A small network was shown many inputs. Here are its activations along a few directions, one row for each input.
In each table, some parts of the input vary, and every possible input appears once, in random order.
A made-up example of a description, with smaller parts first: values(3) and (point or ring(9) or (line(4) and ring(5))).
Shared parts are said once, and a part with two or three values counts as separate values.
In the rows, zero is written as 128.

Table:
R1: [107 189 110  94 128 137 101 113 111 121 142  98 122 118 148 152 127 121
 147]
R2: [123 141 125 176  97 127 137 136 103 121 131 110 145 120 145 114 154 110
 102]
R3: [138  23 159  89 160 179 175 125 215 133 151 200 150 109  45 168 114 132
 178]
R4: [148 120 137 152 125 106 130 135 121 144 116 125 115 151 159 102 133 144
 102]
R5: [126 137 162 168 123 109 100 129 131 164 110 137 129 149 192 136 126 152
 138]
R6: [145 139 116  99 148 103 123 123 121 116 119 120  95 149 143 104 107 144
 110]
R7: [143 142 104 149 114 121 137 143  86 114 123 102 134 120  99  94 133 108
  93]
R8: [ 93  34 125 104 128 182 173 131 191 114 152 182 169  85  23 184 147  91
 190]
R9: [ 91 159 150 185  94 124 105 130 122 145 125 121 163 123 174 151 149 129
 125]
R10: [133 169 120  72 157 113 103 107 127 139 115 118  93 132 166 133 101 159
 150]
R11: [162 125 123 125 138 109 132 131 106 133 111 114  98 155 113  81 110 143
  90]
R12: [127 158 104 123 123 126 122 135 102  93 142 108 123 126 130 117 134 104
 110]
Q: Describe the family of inputs behind these rows.
A: values(2) and (point or line(5))
Q: Changing only the values(2) part turns R9 into R5. The same change can be made to R8. Which row results?
A: R3
Q: Start at R5 and move only the line(5) part, one step at a time. The first step leads to R4. Which rows follow, in order?
A: R11, R6, R10
Q: Which other rows does R7 become when the values(2) part takes its other values? List them by row number.
A: R11

Table:
R13: [125  61 121 137 119 174 173 144 149 101 152 157 165  94  30 141 146  82
 142]
R14: [163 164 117  56 174  95 110 108 124 131 115 111  69 158 167 103  81 174
 119]
R15: [165 158  86 112 132 104 138 132  70  94 119  86  85 142 115  60 117 118
  72]
R16: [162  77 103 103 142 151 171 139 124  92 140 137 114 121  37  94 123  99
 111]
R17: [101 164 133 217  75 117 115 145  87 128 124 101 167 124 160 119 163 106
  90]
R18: [113  61 148  81 157 162 144 116 199 140 136 185 140 109  79 182 114 136
 198]
R19: [138 187 102 171 103  91 106 144  56 117 112  76 116 144 163  79 139 115
  73]
R20: [ 92 104 137 200  79 152 147 147 132 120 146 136 189 102 106 150 177  88
 120]
R21: [101 172 161 160 114 115  89 118 134 167 118 125 142 134 216 160 134 156
 147]
R22: [149  87 130  40 180 142 142 108 175 127 132 159  90 137  86 137  89 154
 160]
R23: [ 84 109 163 144 117 147 120 117 179 157 136 161 162 114 161 191 148 137
 180]
R24: [142 192 134 114 145  86  81 119 108 161 106 102  97 157 216 119 106 173
 122]
Q: Describe the family of inputs behind these rows.
A: values(2) and ring(6)
Q: Changing only the ring(6) part turns R24 into R23. The same change can be made to R19. Which row results?
A: R20

Table:
R25: [ 88 139 131 187  84 147 128 138 117 125 138 123 178  97 134 155 169  94
 137]
R26: [163 171 104 151 117 100 127 140  64 112 118  81 107 146 136  63 124 123
  58]
R27: [142  81 147  57 176 146 139 108 190 153 128 171 113 124 104 161  95 162
 185]
R28: [139  53 121 111 136 161 173 137 153 101 141 159 132 117  23 119 127 102
 126]
R29: [132  75 114  84 147 163 161 126 156 104 145 155 130 105  46 143 120 104
 160]
R30: [140  70 130  69 164 149 153 121 179 118 143 167 115 126  82 146 111 132
 161]
R31: [150 182 112 109 141  84 101 124  93 125 113  93  84 161 187  90 110 152
  92]
R32: [101 112 135 215  75 142 138 152 113 126 136 127 178 113 118 134 178  87
 111]
R33: [146 184 127  98 153  80  85 112 106 156  96 103  77 163 205 107  95 178
 122]
R34: [ 95 135 149 173 101 133 119 131 140 136 136 135 164 119 167 159 154 122
 138]
R35: [144 191 100 122 124 103 110 127  72 113 120  79 100 142 149  87 120 128
  84]
R36: [ 97 143 167 158 117 129 102 119 154 166 122 144 158 122 185 173 133 151
 162]
Q: Changing only one part turns R25 into R29. The same change can be made to R32. Which row results?
A: R28
Q: Describe the family of inputs behind these rows.
A: values(3) and line(4)
Q: Which other rows does R34 become when the values(3) part takes its other values? List them by row number.
A: R30, R31
